A small network was trained on invented records. Each row is its activation on one of them, seen along a few directions.
After each row come some of the record's fields: Kif, Fov, Zolar, Fabot, Zar, Tebar.
A field that a record lacks is written missing.
The largest differences between rows may come from other fields.
(in the rows, 500 means zero)
Strong random noise was added to every row along 20 fixed directions; ignore it. To show where, here is one row again and again, with new noise each time:
410, 492, 356, 649, 381, 687, 343, 754, 458, 446, 723, 581, 372, 677, 245, 480, 245, 509, 340, 438, 550, 509, 511, 463, 445, 582, 689, 621, 518, 643, 385, 358, 369, 521, 460, 279, 586, 536, 426, 432, 684
614, 567, 379, 252, 519, 463, 456, 488, 359, 443, 339, 301, 574, 308, 481, 397, 653, 669, 572, 362, 190, 449, 572, 472, 630, 284, 423, 496, 553, 257, 499, 460, 724, 550, 466, 386, 161, 475, 511, 364, 685
635, 435, 534, 463, 543, 589, 515, 568, 449, 595, 615, 622, 528, 621, 484, 514, 521, 666, 431, 628, 391, 402, 508, 446, 597, 629, 594, 543, 394, 539, 591, 356, 555, 687, 565, 396, 615, 569, 366, 629, 483
503, 433, 800, 850, 645, 666, 518, 390, 649, 448, 421, 781, 512, 656, 373, 634, 430, 576, 401, 631, 532, 453, 280, 667, 770, 495, 843, 216, 519, 335, 666, 316, 459, 759, 516, 259, 463, 507, 357, 559, 298
533, 289, 322, 555, 378, 758, 409, 521, 515, 502, 687, 768, 335, 351, 469, 397, 439, 591, 356, 338, 582, 530, 465, 467, 346, 532, 586, 618, 610, 556, 530, 609, 573, 579, 552, 415, 464, 522, 538, 351, 296
452, 656, 502, 570, 458, 455, 461, 369, 395, 394, 438, 291, 578, 584, 502, 449, 564, 200, 627, 437, 617, 502, 609, 492, 631, 375, 548, 504, 555, 723, 458, 348, 453, 438, 325, 532, 511, 451, 624, 395, 813
410, 769, 522, 442, 341, 761, 365, 711, 603, 436, 439, 738, 611, 349, 567, 562, 411, 535, 644, 623, 264, 515, 528, 615, 487, 446, 311, 326, 539, 191, 508, 406, 614, 559, 551, 495, 522, 570, 282, 550, 435
596, 527, 621, 281, 645, 362, 513, 540, 526, 549, 580, 584, 574, 522, 542, 585, 589, 537, 492, 608, 544, 522, 242, 534, 402, 544, 499, 484, 558, 502, 642, 445, 570, 428, 514, 585, 464, 470, 427, 533, 381
661, 671, 438, 259, 570, 429, 517, 593, 466, 481, 522, 588, 619, 439, 458, 563, 495, 492, 456, 548, 266, 405, 183, 575, 644, 381, 606, 422, 551, 426, 560, 456, 589, 466, 567, 413, 349, 665, 285, 427, 626
462, 363, 537, 319, 648, 251, 741, 427, 542, 575, 498, 393, 487, 623, 396, 546, 368, 633, 390, 619, 379, 422, 302, 504, 606, 673, 411, 368, 240, 381, 443, 574, 414, 473, 718, 486, 272, 669, 857, 571, 566
409, 514, 563, 804, 748, 626, 488, 445, 493, 520, 540, 535, 831, 595, 448, 412, 436, 390, 622, 549, 784, 524, 272, 675, 300, 367, 566, 483, 362, 228, 234, 374, 440, 453, 553, 550, 500, 766, 598, 354, 576
320, 524, 334, 554, 515, 491, 607, 734, 425, 663, 647, 616, 732, 496, 455, 556, 461, 585, 458, 593, 358, 591, 531, 471, 384, 479, 279, 586, 168, 345, 303, 639, 487, 491, 638, 429, 580, 754, 477, 597, 659
667, 489, 244, 109, 529, 535, 470, 731, 546, 690, 569, 594, 294, 498, 425, 563, 732, 472, 302, 445, 120, 387, 691, 702, 363, 722, 483, 617, 645, 688, 718, 637, 592, 383, 613, 422, 563, 296, 535, 397, 685
722, 550, 467, 517, 553, 512, 593, 511, 501, 800, 509, 636, 867, 442, 646, 508, 575, 674, 628, 504, 501, 413, 319, 782, 297, 512, 510, 627, 285, 373, 691, 402, 566, 496, 598, 481, 616, 618, 398, 390, 561
788, 312, 570, 150, 359, 346, 352, 616, 482, 554, 552, 503, 397, 433, 668, 380, 506, 726, 307, 544, 388, 309, 377, 376, 621, 701, 487, 441, 490, 450, 448, 484, 545, 573, 550, 656, 566, 652, 475, 580, 295
341, 426, 594, 476, 525, 480, 623, 526, 374, 578, 657, 622, 609, 756, 227, 607, 652, 410, 457, 381, 474, 373, 465, 499, 479, 350, 562, 557, 544, 542, 515, 510, 525, 509, 297, 314, 444, 436, 599, 492, 650
534, 436, 331, 308, 404, 442, 538, 278, 683, 406, 533, 526, 471, 433, 407, 378, 338, 184, 655, 413, 561, 395, 224, 527, 485, 386, 553, 496, 656, 503, 600, 679, 417, 378, 486, 616, 352, 553, 608, 243, 474
393, 663, 654, 608, 607, 561, 520, 705, 340, 626, 412, 609, 520, 548, 468, 599, 490, 747, 215, 376, 486, 598, 522, 587, 524, 380, 555, 465, 215, 265, 473, 363, 564, 461, 595, 393, 523, 552, 514, 525, 734
572, 643, 678, 578, 552, 570, 522, 544, 511, 713, 355, 621, 814, 499, 667, 584, 615, 559, 522, 523, 488, 344, 387, 813, 343, 485, 388, 305, 395, 288, 459, 426, 541, 474, 640, 519, 580, 669, 530, 454, 457
426, 553, 621, 763, 559, 606, 505, 477, 536, 470, 340, 419, 311, 642, 562, 553, 367, 560, 356, 642, 555, 576, 721, 474, 653, 692, 517, 328, 347, 597, 472, 389, 384, 598, 689, 448, 645, 472, 546, 660, 494
453, 562, 560, 466, 512, 697, 518, 442, 460, 415, 633, 576, 480, 480, 583, 559, 397, 406, 467, 465, 504, 480, 296, 573, 403, 616, 533, 273, 558, 508, 369, 384, 551, 496, 500, 431, 375, 661, 715, 445, 630
497, 594, 544, 508, 377, 776, 522, 396, 568, 539, 482, 587, 433, 475, 599, 561, 247, 569, 489, 404, 453, 468, 459, 420, 406, 551, 499, 274, 382, 406, 648, 420, 506, 652, 608, 351, 508, 575, 475, 505, 523

414, 648, 353, 591, 442, 453, 583, 526, 306, 529, 364, 263, 638, 516, 322, 409, 345, 744, 523, 398, 441, 476, 637, 251, 659, 196, 409, 648, 171, 405, 420, 446, 478, 566, 640, 374, 297, 636, 495, 487, 731
Kif is j2, Fov is m1, Zolar is g1, Fabot is c1, Zar is d1, Tebar is b3
521, 387, 520, 374, 667, 415, 576, 381, 497, 432, 295, 251, 319, 631, 345, 350, 627, 589, 648, 482, 425, 393, 708, 633, 634, 499, 585, 698, 611, 388, 640, 439, 547, 411, 420, 565, 372, 125, 657, 429, 616
Kif is j2, Fov is m1, Zolar is g2, Fabot is c2, Zar is d1, Tebar is b3
433, 724, 524, 325, 562, 531, 502, 681, 297, 389, 474, 377, 388, 534, 458, 634, 685, 422, 355, 464, 234, 447, 641, 455, 570, 453, 439, 376, 679, 599, 275, 506, 622, 404, 451, 413, 394, 469, 496, 583, 748
Kif is j1, Fov is missing, Zolar is missing, Fabot is missing, Zar is d2, Tebar is b3
553, 724, 417, 552, 643, 562, 396, 567, 295, 573, 563, 294, 620, 495, 519, 529, 528, 640, 471, 425, 735, 684, 573, 337, 194, 486, 395, 629, 431, 784, 478, 265, 567, 488, 666, 399, 374, 516, 571, 440, 583
Kif is j2, Fov is m1, Zolar is g1, Fabot is c2, Zar is d2, Tebar is b2
692, 489, 421, 539, 379, 552, 546, 555, 335, 621, 325, 442, 484, 444, 676, 311, 726, 660, 541, 439, 541, 366, 884, 757, 489, 566, 367, 841, 493, 630, 415, 478, 621, 357, 563, 730, 729, 421, 630, 437, 471
Kif is j1, Fov is missing, Zolar is missing, Fabot is missing, Zar is d1, Tebar is b1
487, 323, 457, 655, 340, 366, 578, 472, 570, 610, 467, 438, 431, 415, 631, 543, 360, 710, 452, 356, 636, 559, 403, 561, 250, 629, 447, 513, 474, 546, 568, 691, 371, 423, 496, 407, 513, 386, 512, 441, 333
Kif is j2, Fov is m2, Zolar is g2, Fabot is c1, Zar is d1, Tebar is b2
361, 434, 463, 489, 398, 371, 558, 667, 551, 651, 475, 399, 598, 472, 454, 610, 497, 834, 600, 528, 267, 534, 632, 638, 358, 708, 244, 508, 349, 331, 544, 519, 471, 539, 485, 310, 362, 354, 680, 578, 564
Kif is j2, Fov is m1, Zolar is g2, Fabot is c1, Zar is d2, Tebar is b1
411, 823, 321, 417, 560, 565, 533, 722, 394, 370, 516, 571, 540, 308, 566, 579, 383, 502, 439, 680, 320, 620, 419, 550, 554, 492, 286, 422, 475, 520, 224, 516, 597, 361, 800, 520, 344, 797, 468, 544, 576
Kif is j3, Fov is missing, Zolar is missing, Fabot is missing, Zar is d2, Tebar is b3
526, 607, 450, 397, 421, 402, 607, 481, 421, 582, 806, 657, 839, 507, 541, 589, 655, 200, 692, 577, 546, 433, 284, 626, 472, 541, 481, 623, 506, 836, 520, 434, 513, 425, 356, 573, 546, 664, 660, 468, 694
Kif is j2, Fov is m1, Zolar is g1, Fabot is c2, Zar is d2, Tebar is b3
489, 542, 435, 545, 393, 536, 582, 351, 616, 360, 331, 340, 295, 448, 564, 350, 234, 289, 605, 372, 614, 427, 461, 648, 483, 488, 567, 496, 523, 383, 331, 632, 351, 246, 489, 735, 577, 542, 618, 343, 639
Kif is j1, Fov is missing, Zolar is missing, Fabot is missing, Zar is d1, Tebar is b2
395, 561, 369, 569, 591, 340, 621, 597, 493, 449, 517, 488, 383, 603, 439, 525, 330, 303, 265, 653, 562, 536, 382, 412, 644, 481, 527, 494, 382, 704, 291, 714, 300, 295, 727, 630, 598, 724, 434, 564, 567
Kif is j2, Fov is m1, Zolar is g2, Fabot is c1, Zar is d1, Tebar is b2
439, 166, 403, 603, 653, 583, 617, 443, 631, 599, 503, 425, 365, 766, 273, 423, 464, 489, 446, 566, 453, 319, 660, 590, 357, 722, 482, 514, 479, 457, 365, 678, 349, 523, 656, 427, 522, 487, 750, 489, 429
Kif is j2, Fov is missing, Zolar is g2, Fabot is c1, Zar is d2, Tebar is b2
407, 471, 260, 355, 679, 418, 586, 485, 685, 465, 465, 524, 341, 346, 489, 427, 339, 416, 507, 635, 455, 735, 502, 410, 452, 477, 347, 592, 364, 298, 514, 836, 464, 365, 781, 705, 516, 545, 425, 521, 404
Kif is j3, Fov is missing, Zolar is missing, Fabot is missing, Zar is d2, Tebar is b1
456, 509, 678, 532, 302, 554, 202, 584, 558, 328, 832, 612, 532, 412, 597, 645, 353, 435, 431, 463, 620, 729, 160, 516, 443, 766, 689, 191, 614, 610, 503, 91, 471, 611, 109, 355, 377, 548, 667, 469, 669
Kif is j2, Fov is m2, Zolar is g2, Fabot is c2, Zar is d2, Tebar is b2
411, 580, 639, 447, 317, 284, 389, 642, 433, 562, 681, 503, 595, 677, 354, 574, 408, 590, 418, 569, 842, 576, 488, 142, 480, 520, 348, 623, 369, 891, 569, 304, 376, 539, 515, 596, 512, 532, 611, 660, 296
Kif is j1, Fov is missing, Zolar is missing, Fabot is missing, Zar is d2, Tebar is b2
642, 499, 539, 472, 422, 430, 618, 433, 389, 546, 346, 347, 285, 491, 594, 541, 466, 766, 365, 299, 497, 440, 529, 627, 517, 632, 555, 512, 547, 676, 631, 446, 537, 432, 548, 345, 399, 316, 632, 424, 535
Kif is j3, Fov is missing, Zolar is missing, Fabot is missing, Zar is d2, Tebar is b3
415, 643, 523, 475, 503, 402, 503, 654, 211, 454, 608, 530, 501, 269, 720, 622, 731, 595, 358, 388, 491, 810, 517, 406, 514, 390, 474, 585, 493, 627, 466, 494, 709, 408, 291, 485, 477, 416, 405, 583, 707
Kif is j2, Fov is m1, Zolar is g2, Fabot is c2, Zar is d2, Tebar is b3
626, 419, 475, 510, 655, 588, 565, 507, 476, 397, 339, 347, 283, 443, 613, 357, 598, 615, 571, 616, 355, 457, 745, 757, 603, 741, 513, 617, 580, 350, 262, 522, 592, 424, 575, 624, 594, 430, 590, 553, 515
Kif is j1, Fov is missing, Zolar is missing, Fabot is missing, Zar is d2, Tebar is b2
468, 372, 420, 305, 337, 565, 368, 551, 475, 470, 701, 417, 571, 479, 555, 439, 574, 265, 619, 324, 386, 359, 447, 374, 179, 449, 424, 421, 738, 379, 264, 664, 515, 468, 150, 486, 573, 536, 392, 420, 617
Kif is j2, Fov is missing, Zolar is g2, Fabot is c2, Zar is d2, Tebar is b3
467, 284, 498, 619, 538, 532, 481, 376, 526, 264, 436, 403, 176, 491, 527, 372, 605, 369, 498, 560, 515, 534, 710, 559, 728, 636, 618, 522, 740, 608, 374, 581, 501, 491, 364, 597, 525, 295, 639, 517, 441
Kif is j2, Fov is m1, Zolar is g1, Fabot is c2, Zar is d2, Tebar is b3
572, 389, 213, 341, 671, 577, 490, 558, 430, 510, 617, 456, 435, 426, 464, 336, 532, 598, 525, 579, 365, 533, 627, 440, 446, 594, 440, 748, 463, 464, 417, 565, 611, 526, 695, 506, 454, 549, 531, 475, 546
Kif is j3, Fov is missing, Zolar is missing, Fabot is missing, Zar is d2, Tebar is b1
319, 543, 479, 392, 525, 463, 657, 535, 524, 407, 465, 596, 411, 410, 443, 560, 572, 468, 556, 559, 392, 600, 561, 647, 540, 492, 321, 547, 573, 419, 464, 651, 601, 340, 518, 597, 361, 397, 692, 531, 479
Kif is j1, Fov is missing, Zolar is missing, Fabot is missing, Zar is d2, Tebar is b1
363, 634, 434, 524, 462, 673, 493, 563, 644, 475, 500, 690, 528, 472, 402, 614, 588, 270, 567, 594, 337, 521, 649, 532, 486, 424, 393, 409, 587, 501, 550, 619, 514, 521, 514, 509, 535, 467, 419, 545, 472
Kif is j1, Fov is missing, Zolar is missing, Fabot is missing, Zar is d1, Tebar is b3
360, 510, 687, 466, 249, 355, 327, 842, 435, 563, 529, 654, 545, 788, 267, 505, 621, 412, 342, 527, 511, 243, 643, 500, 721, 412, 491, 581, 545, 596, 390, 440, 372, 450, 346, 616, 729, 466, 501, 597, 485
Kif is j2, Fov is m2, Zolar is g2, Fabot is c1, Zar is d2, Tebar is b3
302, 563, 381, 588, 579, 403, 437, 691, 570, 393, 333, 478, 328, 224, 433, 585, 469, 757, 305, 495, 393, 869, 544, 554, 516, 454, 367, 437, 491, 321, 508, 639, 540, 394, 658, 410, 153, 339, 566, 463, 433
Kif is j2, Fov is m2, Zolar is g2, Fabot is c2, Zar is d2, Tebar is b3
561, 283, 495, 439, 572, 683, 439, 474, 504, 616, 729, 673, 335, 488, 538, 473, 635, 374, 273, 321, 502, 503, 556, 512, 373, 658, 716, 516, 448, 512, 512, 547, 552, 562, 402, 522, 674, 510, 701, 452, 689
Kif is j1, Fov is missing, Zolar is missing, Fabot is missing, Zar is d2, Tebar is b3
417, 445, 540, 469, 397, 440, 365, 751, 320, 505, 629, 374, 682, 553, 571, 368, 629, 596, 659, 557, 592, 424, 616, 570, 286, 598, 281, 711, 545, 456, 131, 378, 524, 364, 304, 695, 612, 515, 632, 543, 543
Kif is j2, Fov is missing, Zolar is g2, Fabot is c1, Zar is d1, Tebar is b1
509, 379, 379, 435, 224, 501, 368, 656, 545, 572, 420, 469, 435, 428, 494, 347, 411, 673, 499, 419, 359, 346, 693, 416, 492, 495, 354, 580, 462, 318, 430, 666, 451, 553, 544, 529, 600, 496, 411, 501, 358
Kif is j2, Fov is m1, Zolar is g2, Fabot is c2, Zar is d2, Tebar is b3
499, 475, 417, 498, 302, 404, 37, 434, 622, 347, 505, 388, 627, 290, 407, 261, 505, 230, 653, 285, 778, 620, 461, 374, 487, 228, 573, 538, 668, 429, 510, 406, 427, 520, 228, 660, 348, 454, 618, 177, 500
Kif is j1, Fov is missing, Zolar is missing, Fabot is missing, Zar is d2, Tebar is b1
460, 477, 318, 643, 537, 483, 324, 433, 666, 300, 660, 463, 662, 383, 405, 442, 413, 268, 751, 614, 668, 734, 298, 612, 416, 546, 561, 517, 683, 589, 468, 375, 417, 489, 364, 475, 291, 519, 595, 295, 507
Kif is j2, Fov is m1, Zolar is g1, Fabot is c2, Zar is d1, Tebar is b2

Here are new rows. What are their fields?
434, 647, 466, 263, 597, 733, 558, 480, 594, 720, 590, 537, 548, 586, 451, 615, 445, 465, 581, 453, 407, 480, 607, 563, 95, 689, 299, 428, 333, 453, 688, 398, 544, 510, 703, 439, 458, 482, 825, 471, 704
Kif is j1, Fov is missing, Zolar is missing, Fabot is missing, Zar is d2, Tebar is b1
275, 459, 473, 481, 208, 423, 581, 552, 533, 513, 571, 743, 415, 487, 505, 562, 557, 345, 477, 540, 449, 580, 737, 428, 696, 484, 329, 587, 458, 693, 622, 684, 477, 488, 376, 615, 694, 393, 543, 646, 444
Kif is j3, Fov is missing, Zolar is missing, Fabot is missing, Zar is d2, Tebar is b3
412, 529, 420, 317, 604, 458, 535, 677, 546, 623, 543, 592, 474, 655, 327, 488, 504, 475, 426, 675, 366, 441, 632, 442, 569, 531, 413, 637, 301, 470, 559, 568, 447, 453, 716, 634, 619, 525, 514, 613, 574
Kif is j2, Fov is m1, Zolar is g2, Fabot is c2, Zar is d1, Tebar is b3
523, 686, 522, 290, 570, 825, 290, 535, 411, 462, 460, 480, 276, 551, 365, 352, 435, 551, 459, 217, 620, 553, 696, 399, 324, 322, 619, 676, 554, 368, 695, 213, 661, 450, 493, 553, 476, 276, 524, 323, 693
Kif is j2, Fov is missing, Zolar is g2, Fabot is c2, Zar is d2, Tebar is b1
628, 573, 712, 377, 446, 367, 369, 490, 478, 652, 220, 267, 505, 507, 554, 590, 704, 673, 354, 338, 368, 375, 709, 367, 560, 457, 415, 249, 457, 466, 641, 436, 525, 646, 503, 405, 421, 367, 552, 558, 482
Kif is j1, Fov is missing, Zolar is missing, Fabot is missing, Zar is d2, Tebar is b2
531, 595, 595, 296, 411, 279, 487, 539, 534, 503, 696, 479, 554, 648, 428, 679, 389, 345, 495, 501, 601, 477, 193, 369, 407, 560, 549, 433, 590, 765, 611, 440, 383, 437, 364, 455, 514, 501, 413, 542, 524
Kif is j1, Fov is missing, Zolar is missing, Fabot is missing, Zar is d2, Tebar is b1
524, 492, 574, 477, 504, 446, 441, 667, 400, 494, 487, 664, 373, 449, 512, 540, 614, 650, 227, 455, 520, 610, 517, 587, 603, 495, 535, 546, 570, 552, 516, 468, 606, 433, 511, 499, 497, 435, 496, 500, 394
Kif is j3, Fov is missing, Zolar is missing, Fabot is missing, Zar is d2, Tebar is b2
509, 573, 378, 445, 483, 527, 458, 623, 600, 572, 557, 574, 308, 387, 592, 651, 331, 458, 224, 365, 342, 667, 381, 450, 388, 563, 636, 331, 410, 470, 635, 669, 423, 464, 539, 338, 622, 510, 246, 479, 710
Kif is j2, Fov is m1, Zolar is g2, Fabot is c2, Zar is d2, Tebar is b2
532, 327, 625, 705, 486, 542, 464, 322, 527, 477, 561, 319, 426, 556, 690, 505, 388, 314, 450, 315, 602, 505, 416, 543, 391, 688, 740, 252, 468, 434, 291, 477, 352, 550, 220, 393, 704, 579, 578, 465, 771
Kif is j3, Fov is missing, Zolar is missing, Fabot is missing, Zar is d2, Tebar is b2
419, 465, 270, 450, 579, 693, 595, 426, 528, 374, 510, 354, 169, 513, 440, 440, 313, 473, 520, 461, 477, 517, 576, 372, 272, 564, 461, 565, 661, 580, 453, 697, 480, 395, 660, 446, 399, 375, 483, 449, 477
Kif is j2, Fov is m2, Zolar is g2, Fabot is c1, Zar is d1, Tebar is b1
413, 503, 745, 366, 283, 459, 296, 706, 659, 686, 563, 517, 639, 479, 628, 706, 550, 599, 540, 389, 429, 543, 517, 662, 63, 764, 257, 222, 500, 280, 557, 371, 472, 503, 224, 434, 575, 364, 655, 547, 521
Kif is j3, Fov is missing, Zolar is missing, Fabot is missing, Zar is d2, Tebar is b2
532, 382, 534, 376, 369, 745, 246, 761, 446, 452, 782, 621, 220, 455, 560, 484, 305, 741, 251, 347, 532, 574, 411, 458, 211, 810, 588, 461, 613, 451, 377, 319, 563, 528, 415, 389, 523, 503, 559, 487, 484
Kif is j2, Fov is m2, Zolar is g2, Fabot is c2, Zar is d2, Tebar is b2
520, 415, 577, 230, 623, 316, 479, 583, 440, 539, 788, 477, 608, 486, 542, 523, 588, 679, 627, 614, 607, 676, 359, 436, 298, 712, 426, 712, 445, 518, 588, 310, 614, 470, 357, 615, 434, 403, 645, 608, 514
Kif is j1, Fov is missing, Zolar is missing, Fabot is missing, Zar is d2, Tebar is b2
506, 569, 413, 692, 536, 769, 574, 427, 451, 454, 467, 682, 470, 428, 521, 460, 589, 493, 495, 645, 490, 532, 739, 518, 713, 497, 485, 577, 452, 689, 516, 453, 616, 633, 719, 532, 516, 572, 573, 556, 407
Kif is j1, Fov is missing, Zolar is missing, Fabot is missing, Zar is d2, Tebar is b3
332, 321, 644, 928, 590, 734, 297, 483, 552, 499, 609, 816, 668, 506, 394, 449, 730, 349, 475, 424, 824, 598, 480, 709, 355, 363, 670, 503, 631, 386, 426, 421, 519, 568, 307, 517, 510, 453, 680, 337, 345
Kif is j2, Fov is m2, Zolar is g2, Fabot is c2, Zar is d2, Tebar is b3
